Each row below holds a small network's activations on one input, seen along a few directions.
In each table, some parts of the input vary, and every possible input appears once, in random order.
A made-up example of a description, with smaller parts first: one of 3 separate values, together with either a single point or one of 11 places around a ring or (one of 6 places along a line, together with one of 8 places around a ring).
Shared parts are said once, and a part with two or three values counts as separate values.

Other details of the inputs shift rows strongly along three fixed directions, in all tables alike. That doesn't count.

A family of inputs:
row 1: [ 22  11  20 -15  -3   3  -9  -9   9 -11  -6  -8]
row 2: [ 15   2   5  -3  -5  12 -14 -11  -1 -19 -16  -5]
row 3: [ 22   7  26 -10  -4   3  -9  -4  11 -10  -6  -9]
row 4: [ 15  -2   7  -9  -2  19 -12 -11  -2 -20 -11  -1]
row 5: [ 24  10   7   5   4  16  -3  -1   2  -5  -2 -16]
row 6: [ 25   9  13   3   2  13   2  -9   4   2 -12 -11]
row 7: [-28  -3  -5   2  10 -16  -5  11 -16  -2   1  25]
row 8: [-19   8  -6  11  15 -13  11  24  -9   9   9  15]
row 9: [ 22  11  12   3   2  16   5  -7   1  -2 -10 -12]
row 10: [-27  -4  -8   2  13 -15  -5  11  -8  -3   0  28]
row 11: [ -25    2  -39    5 -104   46   -6   -9   31   53   54    4]
row 12: [-20   8  -7  11  17 -13   8  23  -8  10   8  14]
row 13: [ -9 -83 -31 -24   8 -50  58 -26  15  10   5 -84]
row 14: [-25  -6  -6   1  11 -16  -3  13  -9  -5   1  30]
row 15: [-17   7   0   9  14 -18  12  14  -8  18   3  21]
row 16: [-19   8  -4  10  14 -13  13  22  -9  11   6  16]
row 17: [-15   6  -4   8  18 -18   6  13 -10  18  12  19]
row 18: [-23   9   4  -8  11 -27  -2  14   0   8   6  22]
row 19: [ 16   2   6   0  -5  10 -12 -12   0 -21 -13  -5]
row 20: [ 21  12   9   6   3  18   4  -3   1  -5  -7 -16]
row 21: [ 20   9  25  -8  -2   4 -11  -7  11  -9  -5 -11]
row 22: [-29  -3  -7   0  15 -12  -5   8 -13  -2   3  26]
row 23: [-24  -1  -7   4   7 -21  -3  13 -10  -5   0  27]
row 24: [-21   9  -5  11  16 -13  12  20 -10  11   7  15]
row 25: [-18   8  -6  11  17 -15   6  20 -10  11  14  14]
row 26: [ -6 -84 -32 -25  10 -50  56 -27  13  12   9 -82]
row 27: [-18   8  -1  10  15 -18  11  12  -8  18   4  19]
row 28: [-27  -2 -10   5  12 -17  -5  11  -7  -5   0  26]
row 29: [ 18  -1   6  -3  -5  13 -11 -10   2 -23 -13  -1]
row 30: [ 16   2   6  -2  -6  10 -12 -12   0 -22 -13  -4]
row 31: [ 22  11   9   4   3  19   3  -1   2  -5  -9 -15]
row 32: [ 26  11   7   4   5  15  -4  -5   2  -2  -2 -14]
row 33: [ 21  12   6   5   4  19   0  -1   2  -7  -6 -17]
row 34: [ 17  -1   4  -2  -3  14 -13 -10   3 -22 -14  -2]
row 35: [-21  10  -7  13  17 -13   9  21 -10  10   9  13]
row 36: [ 14  -2   6  -8  -1  20 -14 -12  -1 -18 -13  -3]
row 37: [ 21  11  10   4   3  17   4  -7   3  -1 -12 -13]
row 38: [-26  -4  -7   2  12 -16  -4  11  -9  -5   2  29]
row 39: [ 21   7  25 -10  -2   4 -12  -5  12  -8  -7 -10]
row 40: [-17 -95 -35 -35   2 -47  41 -24   8 -10   1 -76]
row 41: [-24  -2  -7   3   6 -21  -4  14 -13  -4  -1  27]
row 42: [-21   9  -3  12  16 -14  13  15  -9  16   3  17]
row 43: [ 27   8  12   2   4  13   0 -10   2   4  -8 -10]
row 44: [ 27   9   8   3   4  15  -4  -4   2  -2  -2 -13]
row 45: [ 20  12   8   4   4  19   3  -3   2  -5  -9 -16]
row 46: [-26  -1  -7   5   8 -20  -5  11 -13  -3  -1  24]
row 47: [ 16   0   6  -3  -6  11 -14  -9  -1 -19 -16  -4]
row 48: [ 16   0   5   0  -3  13 -12 -13   2 -22 -12  -3]
row 49: [ 24  11   7   6   4  16  -2  -3   1  -5   0 -16]
row 50: [-24   6   9  -2  11 -26  -4  16   2   9   8  19]
row 51: [ -37   -9  -44    0 -116   43  -15  -14   33   37   40   12]
row 52: [ 15  -2   7  -3  -2  16 -12 -13   2 -20 -12  -2]
row 53: [ 29   8  11   1   3  13  -1  -7   1   0  -3 -10]
row 54: [ 27   9  10   3   5  14  -2 -10   1   2  -3 -11]
row 55: [ 23   9  12   3   0  16   6  -4   1  -2 -11 -11]
row 56: [ 14  -1   7  -8  -1  19 -13 -14  -3 -20 -11  -3]
row 57: [-26  -5  -5   0   8 -16  -4  14 -16  -3   0  27]
row 58: [ 27  10   9   2   6  14  -3  -9   2   2  -4 -12]
row 59: [ 23  11  12   4   3  14   2 -10   4   2 -12 -12]
row 60: [-29  -3  -7   1  11 -15  -6  12 -15  -1  -1  24]
row 61: [ 28   8  10   2   5  14  -3  -7   2   2  -5 -11]
row 62: [ 16   1   7  -3  -7  11 -13 -11  -2 -20 -14  -4]
row 63: [-20   7  -3  10  16 -14  11  17  -8  16   2  17]
row 64: [-14   6  -5   9  16 -17   6  19 -10  14  13  18]
row 65: [-20   9  -6  11  16 -13  10  22 -10   9  10  14]
row 66: [-17   7  -3   9  18 -17   7  11  -8  21   6  19]
row 67: [ 17   0   5  -2  -4  13 -12 -12   2 -23 -12  -2]
row 68: [-17 -94 -35 -36   1 -48  42 -26   6 -11   3 -77]
row 69: [ 23  12   6   5   5  17  -3  -2   2  -5  -2 -17]
row 70: [-16   7  -6  11  16 -15   7  22 -10  10  13  15]
row 71: [-22   9   5  -6  10 -27  -1  13  -1   7   8  22]
row 72: [-23   6  10  -3  10 -27  -2  16   1   8  10  20]
row 73: [ -30    1  -28  -14 -114   35  -11  -10   41   46   48   11]
row 74: [ 16  -3   6  -5  -2  16 -13 -10   3 -20 -13  -1]
row 75: [ -26    2  -39    7 -103   47   -6   -9   31   54   53    3]
row 76: [ 15   2   5  -2  -4  11 -13 -11   2 -20 -15  -5]
row 77: [ 27   9  13   2   3  12   1 -12   1   2  -6 -10]
row 78: [ 22  10  19 -15  -3   4 -10  -7  11 -10  -8  -8]
row 79: [-30  -3  -9  -1  15 -11  -6   9 -12  -2   1  26]
row 80: [ 28   8  13   1   2  12   2 -10   1   2  -7  -8]
Each input here is: one of 5 places around a ring, together with either one of 2 separate values or one of 6 places around a ring or one of 8 places around a ring.
Changing only the place on the ring of 5 turns row 34 into row 67. The same change can be made to row 51. Which row results?
> row 30
Changing only the place on the ring of 5 turns row 10 into row 38. The same change can be made to row 45. Which row results?
> row 24
A walk changes only the place on the ring of 6. It starts at row 52 and steps to row 22. List the rest of the walk in order.
> row 7, row 46, row 19, row 48
Change only the choice among 2 separate values in row 18. List by row number the other rows that result.
> row 50

A family of inputs:
row 81: [-21  -5  -7  -2  -1  -3 -14   6  -9 -21  -7  21]
row 82: [  6   1  -3  -2 -22  16  -2  -3   8  -1  10 -17]
row 83: [  8   0  -1  -3 -21  10  -8 -13  13   3   8 -11]
row 84: [ -3   6  -4   8   3 -10  -1  12  -7   4   3  13]
row 85: [ -6   8   4   0   3 -11   1  14   2   1   6  14]
row 86: [-11   5   1  -4  11   0   0  10  -2   2   7  14]
row 87: [ 13  -1  -4   0 -25  10  -4  -6   7   2   8 -12]
row 88: [-4  5  0 11  2 -9  5 10 -5  3  1 15]
row 89: [  9   0  -7   1 -22  16  -2  -3   6   0   9 -16]
row 90: [ 12  -6  -3  -5 -21  14  -7 -12   4   5   9  -8]
row 91: [ 29  -3  32 -10  49 -14   1  -3 -12 -24 -27 -13]
row 92: [-5  0  0  6  6 -5  2  3 -8  7  2 19]
row 93: [-10   5   4  -3   5  -7   0   3  -8   9  -1  17]
row 94: [-7  4  3 -5  7 -7 -2  8 -1  4  7 18]
row 95: [  8   0  -1  -7 -20  10  -5 -11  19   2   5  -8]
row 96: [ 43  -5  27 -11  21   3  -3 -21   8 -26 -28 -37]
row 97: [-12   9  -1   1  10  -5  -2   9   5   1   4  12]
row 98: [  4   1  -4  -2 -18  17  -7 -11  12   1   8 -15]
row 99: [  3  -5   3  -8 -19  22  -2  -8   9   5   3 -11]
row 100: [-7  4 -2 11  6 -9  0  2 -1  5 -1 17]
row 101: [ -6   9   3   3   3 -12  -2  12  -5   2   9  11]
row 102: [ 10  -1 -10   3 -22  18   0  -2   6   1   4 -14]
row 103: [  9   0  -1   0 -27  11   5  -9   8   4  -1  -9]
row 104: [-15   9  -1   3   8  -4   0   5  -3   6  -4  11]
row 105: [-9  6 -9 10 10 -3 -4  7 -4  4  1 11]
row 106: [  1  -1   1  -3 -19  17  -4  -9  15   4   0 -14]
row 107: [ -5   5  -5   9   7 -10  -6   4  -3   6   1  15]
row 108: [-10   7  -6   9  10  -5  -6   6  -4   3   5  10]
row 109: [ -9   9   4   1   0 -11   3   9  -6   6  -2  13]
row 110: [  3  -2  -1  -9 -20  21   1 -11   4   6   0 -10]
row 111: [  8  -6  -6   1 -19  23   3 -11   5   4   3  -8]
row 112: [ 28   4  26  -5  48 -18   1  -8 -10 -24 -33 -14]
row 113: [  8  -2  -6   5 -23  19   6  -5   7   0   2 -12]
row 114: [ -3   1  -4   4   8  -6  -3   6 -10   8   3  17]
row 115: [ -9   7   0   7   5 -10   1   1  -2   7  -4  16]
row 116: [-13  10   1   3   4  -4   5  12  -7   3  -2   9]
row 117: [  9  -6  -9  -2 -18  23  -3  -9   3   5   5 -10]
row 118: [ -9   3  -4   4  11   0  -4   8 -11   4   8  12]
row 119: [ -6   6  -3   7   7 -11  -8   4  -3   5   5  13]
row 120: [-7  4  3 -2  7 -8 -5  5 -7  5 10 15]
row 121: [-13   8  -3   9   8  -3   3   4  -3   5  -4  12]
row 122: [-47 -98 -41 -30  10 -83  62  -3  12  14  18 -68]
row 123: [-10   9   1   1   6  -5   2  17   1  -1   6  10]
row 124: [  5   1  -4   2 -24  18   7  -6   6   2   0 -13]
row 125: [-17  -6  -3  -3  -4 -10 -15   3  -8 -19  -7  25]
row 126: [-8  3  2  2  5 -6  3  2 -9  8 -1 18]
row 127: [ 41  -5  26 -10  19  10   4 -11   3 -30 -26 -43]
row 128: [ 29   0  24  -7  54  -8   0  -2 -16 -30 -19 -18]
row 129: [  5  -3  -4  -3 -20  23   4 -12   4   5   0  -8]
row 130: [-11   5  -5  13   9  -2   2   5  -2   3  -1  13]
What is each input in this table made of?
> one of 2 separate values, together with either a single point or (one of 3 separate values, together with one of 8 places around a ring)
Changing only the choice among 2 separate values turns row 118 into row 90. The same change can be made to row 99. Which row results?
> row 91
Changing only the choice among 2 separate values turns row 101 into row 82. The same change can be made to row 125. Which row results?
> row 81
Change only the choice among 2 separate values in row 117. List by row number the other rows that result.
> row 114
Change only the choice among 3 separate values in row 120. List by row number the other rows that result.
> row 83, row 101
Change only the place on the ring of 8 in row 104. List by row number the other rows that result.
> row 97, row 98, row 105, row 106, row 108, row 121, row 130
